A small network was trained on invented records. Each row is its activation on one of them, seen along a few directions.
After each row come some of the record's fields: Y, F, P, V, W.
The largest differences between rows may come from other fields.
In the rows, 500 means zero.
Random noise pushes rows far along 2 fixed directions. That doesn't count. These rows show it; they differ only by the noise:
213; 554; 539; 377; 589; 553; 559; 537; 376; 717; 469; 341; 455; 495; 178; 694; 474; 363; 404; 425; 589
510; 735; 531; 494; 563; 448; 448; 519; 630; 774; 518; 256; 508; 551; 411; 246; 835; 706; 438; 328; 508
282; 572; 547; 391; 584; 511; 558; 525; 430; 708; 467; 325; 473; 514; 232; 600; 534; 445; 396; 411; 573
434; 590; 571; 408; 574; 402; 574; 495; 544; 669; 453; 294; 515; 561; 351; 402; 647; 626; 365; 390; 543

563; 555; 493; 526; 507; 514; 477; 471; 561; 504; 534; 454; 485; 514; 594; 373; 565; 536; 516; 486; 446 -> {Y: y3, F: f1, P: p1, V: v1, W: w2}
542; 532; 526; 520; 537; 487; 527; 470; 533; 517; 495; 446; 458; 539; 503; 397; 538; 507; 489; 455; 481 -> {Y: y3, F: f2, P: p1, V: v2, W: w4}
468; 679; 466; 566; 548; 641; 380; 511; 523; 695; 562; 397; 431; 496; 438; 420; 641; 437; 578; 385; 464 -> {Y: y3, F: f2, P: p3, V: v1, W: w4}
727; 453; 636; 453; 584; 239; 725; 367; 652; 434; 343; 340; 533; 659; 583; 170; 606; 762; 329; 360; 483 -> {Y: y1, F: f2, P: p3, V: v2, W: w4}
440; 592; 533; 447; 545; 423; 530; 525; 519; 632; 495; 358; 519; 527; 369; 438; 630; 588; 412; 419; 521 -> {Y: y3, F: f2, P: p1, V: v2, W: w3}
350; 360; 490; 414; 466; 505; 552; 537; 373; 410; 481; 591; 534; 449; 426; 767; 297; 394; 462; 633; 545 -> {Y: y1, F: f1, P: p1, V: v1, W: w1}
739; 481; 502; 583; 485; 408; 510; 455; 620; 427; 465; 552; 526; 544; 670; 296; 594; 656; 532; 463; 470 -> {Y: y1, F: f1, P: p1, V: v1, W: w4}
443; 540; 465; 542; 503; 616; 428; 530; 455; 555; 534; 515; 445; 468; 457; 544; 489; 367; 575; 484; 495 -> {Y: y3, F: f1, P: p1, V: v1, W: w4}
368; 498; 464; 503; 516; 573; 485; 564; 376; 621; 468; 540; 470; 462; 318; 685; 465; 356; 546; 466; 594 -> {Y: y1, F: f2, P: p1, V: v1, W: w3}
465; 692; 470; 559; 544; 618; 410; 507; 539; 695; 570; 364; 432; 492; 449; 404; 657; 466; 545; 384; 457 -> {Y: y1, F: f2, P: p3, V: v2, W: w2}
302; 612; 353; 645; 484; 847; 247; 612; 330; 702; 603; 645; 385; 346; 334; 803; 457; 133; 751; 455; 550 -> {Y: y1, F: f1, P: p3, V: v2, W: w4}
456; 419; 442; 558; 496; 606; 477; 512; 380; 472; 477; 650; 455; 429; 466; 712; 354; 301; 605; 524; 547 -> {Y: y1, F: f1, P: p1, V: v1, W: w4}
476; 519; 494; 515; 500; 554; 479; 501; 487; 504; 534; 508; 459; 496; 495; 504; 479; 431; 529; 517; 489 -> {Y: y3, F: f1, P: p1, V: v2, W: w4}
472; 590; 509; 507; 531; 517; 478; 518; 522; 639; 487; 417; 494; 516; 421; 438; 624; 526; 495; 396; 523 -> {Y: y1, F: f2, P: p3, V: v2, W: w3}
426; 497; 588; 359; 558; 368; 654; 468; 530; 511; 458; 306; 515; 566; 431; 441; 494; 593; 303; 503; 483 -> {Y: y3, F: f2, P: p1, V: v1, W: w1}
521; 479; 483; 516; 456; 508; 450; 518; 515; 443; 532; 552; 521; 472; 555; 519; 486; 523; 524; 553; 485 -> {Y: y3, F: f1, P: p3, V: v2, W: w2}
615; 282; 528; 500; 481; 385; 637; 451; 466; 289; 382; 662; 524; 529; 582; 555; 323; 486; 481; 566; 543 -> {Y: y1, F: f1, P: p1, V: v1, W: w4}
664; 348; 606; 390; 497; 214; 703; 430; 596; 325; 367; 478; 615; 612; 609; 340; 492; 779; 335; 543; 518 -> {Y: y1, F: f1, P: p1, V: v1, W: w3}
591; 526; 458; 585; 484; 528; 424; 505; 535; 518; 506; 569; 500; 487; 558; 457; 555; 517; 584; 457; 495 -> {Y: y1, F: f1, P: p3, V: v1, W: w4}
491; 500; 463; 523; 466; 532; 447; 531; 468; 465; 540; 566; 503; 455; 530; 556; 476; 467; 538; 567; 512 -> {Y: y3, F: f1, P: p1, V: v1, W: w2}
780; 551; 485; 630; 469; 441; 417; 465; 666; 447; 521; 540; 521; 515; 737; 208; 680; 685; 586; 454; 442 -> {Y: y3, F: f1, P: p1, V: v2, W: w4}
521; 345; 562; 363; 449; 292; 635; 467; 530; 308; 452; 542; 612; 544; 579; 533; 385; 690; 351; 645; 521 -> {Y: y3, F: f1, P: p1, V: v2, W: w1}
567; 404; 543; 462; 498; 404; 601; 463; 515; 390; 436; 521; 523; 548; 555; 458; 440; 556; 448; 537; 508 -> {Y: y1, F: f1, P: p1, V: v1, W: w3}
361; 629; 421; 600; 519; 773; 332; 558; 411; 666; 600; 508; 376; 425; 381; 613; 500; 222; 654; 451; 482 -> {Y: y3, F: f2, P: p1, V: v2, W: w4}
400; 295; 532; 345; 472; 386; 659; 482; 429; 334; 421; 545; 567; 518; 478; 696; 281; 534; 365; 641; 537 -> {Y: y1, F: f1, P: p3, V: v1, W: w1}
527; 444; 532; 495; 545; 475; 601; 452; 471; 479; 418; 485; 477; 541; 469; 500; 438; 448; 465; 442; 512 -> {Y: y1, F: f2, P: p3, V: v1, W: w4}
324; 770; 491; 511; 585; 669; 404; 526; 500; 802; 600; 249; 386; 481; 335; 436; 677; 393; 507; 354; 459 -> {Y: y3, F: f2, P: p1, V: v2, W: w1}
496; 500; 577; 473; 614; 465; 647; 418; 478; 567; 388; 363; 438; 579; 395; 433; 502; 456; 421; 337; 519 -> {Y: y1, F: f2, P: p3, V: v2, W: w4}
535; 619; 479; 516; 474; 509; 419; 517; 607; 549; 588; 427; 523; 504; 591; 352; 659; 628; 493; 506; 442 -> {Y: y3, F: f1, P: p1, V: v2, W: w1}
430; 448; 511; 432; 482; 468; 556; 513; 460; 468; 488; 522; 532; 503; 460; 600; 432; 505; 440; 566; 534 -> {Y: y1, F: f1, P: p1, V: v2, W: w1}
435; 576; 459; 518; 460; 566; 377; 564; 491; 558; 586; 506; 505; 442; 458; 549; 547; 494; 552; 537; 498 -> {Y: y3, F: f1, P: p3, V: v2, W: w3}
513; 500; 441; 585; 476; 574; 402; 542; 453; 536; 506; 632; 496; 438; 477; 609; 488; 427; 603; 479; 534 -> {Y: y1, F: f1, P: p3, V: v2, W: w4}
379; 821; 345; 669; 502; 852; 169; 602; 493; 853; 678; 436; 384; 393; 423; 493; 742; 328; 741; 372; 457 -> {Y: y1, F: f2, P: p3, V: v1, W: w2}
255; 630; 481; 499; 598; 714; 453; 533; 362; 778; 498; 380; 391; 464; 230; 664; 518; 239; 554; 339; 556 -> {Y: y1, F: f2, P: p3, V: v1, W: w3}
383; 540; 428; 561; 468; 688; 357; 559; 408; 541; 606; 595; 432; 406; 454; 679; 428; 308; 628; 569; 510 -> {Y: y3, F: f1, P: p1, V: v2, W: w4}
409; 600; 402; 596; 513; 716; 360; 540; 427; 657; 554; 534; 420; 430; 422; 621; 520; 305; 649; 428; 509 -> {Y: y1, F: f1, P: p3, V: v1, W: w2}
426; 518; 543; 386; 522; 409; 578; 482; 536; 531; 490; 363; 547; 538; 457; 475; 525; 610; 367; 506; 491 -> {Y: y3, F: f2, P: p3, V: v1, W: w1}
358; 398; 534; 413; 543; 479; 621; 501; 375; 522; 397; 495; 510; 502; 332; 687; 370; 378; 429; 467; 571 -> {Y: y1, F: f2, P: p3, V: v1, W: w3}

Which values does each new row have?
415; 535; 474; 510; 531; 607; 490; 501; 437; 577; 517; 484; 445; 480; 427; 596; 464; 370; 535; 475; 506 -> {Y: y1, F: f2, P: p1, V: v1, W: w2}
495; 511; 472; 511; 475; 469; 470; 543; 484; 551; 477; 536; 550; 478; 457; 539; 554; 551; 515; 476; 555 -> {Y: y1, F: f1, P: p3, V: v1, W: w3}
515; 405; 553; 430; 521; 444; 627; 430; 501; 363; 478; 459; 488; 539; 566; 487; 374; 490; 425; 570; 456 -> {Y: y3, F: f1, P: p1, V: v1, W: w2}
514; 701; 453; 554; 478; 561; 347; 555; 589; 670; 606; 424; 515; 480; 518; 364; 739; 614; 553; 457; 469 -> {Y: y1, F: f1, P: p1, V: v2, W: w1}
389; 391; 550; 363; 492; 419; 630; 483; 464; 389; 488; 467; 529; 515; 460; 616; 341; 491; 359; 616; 499 -> {Y: y3, F: f1, P: p1, V: v2, W: w1}
635; 632; 470; 610; 508; 549; 390; 497; 594; 571; 557; 463; 469; 507; 589; 296; 670; 553; 590; 425; 437 -> {Y: y3, F: f1, P: p1, V: v1, W: w4}
268; 676; 374; 551; 441; 736; 227; 653; 401; 704; 666; 549; 487; 356; 368; 722; 568; 360; 647; 541; 535 -> {Y: y3, F: f1, P: p1, V: v2, W: w1}
416; 496; 488; 489; 498; 515; 476; 558; 430; 581; 476; 549; 530; 477; 371; 622; 508; 457; 521; 468; 576 -> {Y: y1, F: f1, P: p1, V: v2, W: w3}
601; 482; 547; 470; 518; 357; 573; 480; 572; 519; 409; 446; 565; 567; 509; 362; 600; 675; 431; 427; 526 -> {Y: y1, F: f2, P: p3, V: v1, W: w3}
579; 610; 490; 560; 513; 515; 447; 484; 577; 556; 552; 440; 472; 511; 558; 340; 625; 553; 535; 447; 451 -> {Y: y3, F: f2, P: p1, V: v2, W: w4}
393; 643; 417; 508; 427; 576; 318; 602; 519; 610; 637; 496; 552; 417; 499; 556; 631; 569; 541; 557; 502 -> {Y: y3, F: f1, P: p1, V: v2, W: w1}
409; 500; 457; 510; 473; 601; 442; 534; 453; 510; 552; 540; 477; 442; 472; 624; 447; 384; 542; 539; 495 -> {Y: y3, F: f1, P: p3, V: v2, W: w2}
602; 298; 575; 425; 471; 302; 641; 451; 507; 269; 398; 599; 588; 540; 582; 525; 351; 622; 396; 586; 526 -> {Y: y3, F: f1, P: p3, V: v2, W: w4}
531; 502; 449; 593; 485; 587; 421; 520; 465; 513; 502; 606; 472; 457; 521; 544; 495; 398; 618; 478; 519 -> {Y: y1, F: f1, P: p1, V: v1, W: w4}
494; 399; 503; 489; 493; 493; 531; 490; 452; 414; 474; 584; 506; 478; 490; 615; 375; 431; 498; 544; 510 -> {Y: y3, F: f1, P: p3, V: v2, W: w4}
635; 308; 594; 386; 492; 268; 714; 397; 574; 222; 428; 494; 567; 591; 662; 410; 363; 684; 332; 626; 461 -> {Y: y3, F: f1, P: p1, V: v1, W: w2}
532; 557; 559; 415; 524; 372; 576; 462; 608; 502; 512; 327; 528; 570; 532; 322; 586; 681; 357; 514; 446 -> {Y: y3, F: f2, P: p1, V: v1, W: w1}
458; 624; 444; 558; 468; 601; 335; 574; 497; 607; 599; 507; 497; 438; 472; 508; 608; 486; 596; 500; 498 -> {Y: y3, F: f1, P: p1, V: v2, W: w3}
533; 383; 525; 464; 468; 409; 566; 507; 483; 382; 455; 586; 547; 520; 525; 540; 418; 546; 466; 587; 531 -> {Y: y1, F: f1, P: p1, V: v1, W: w3}
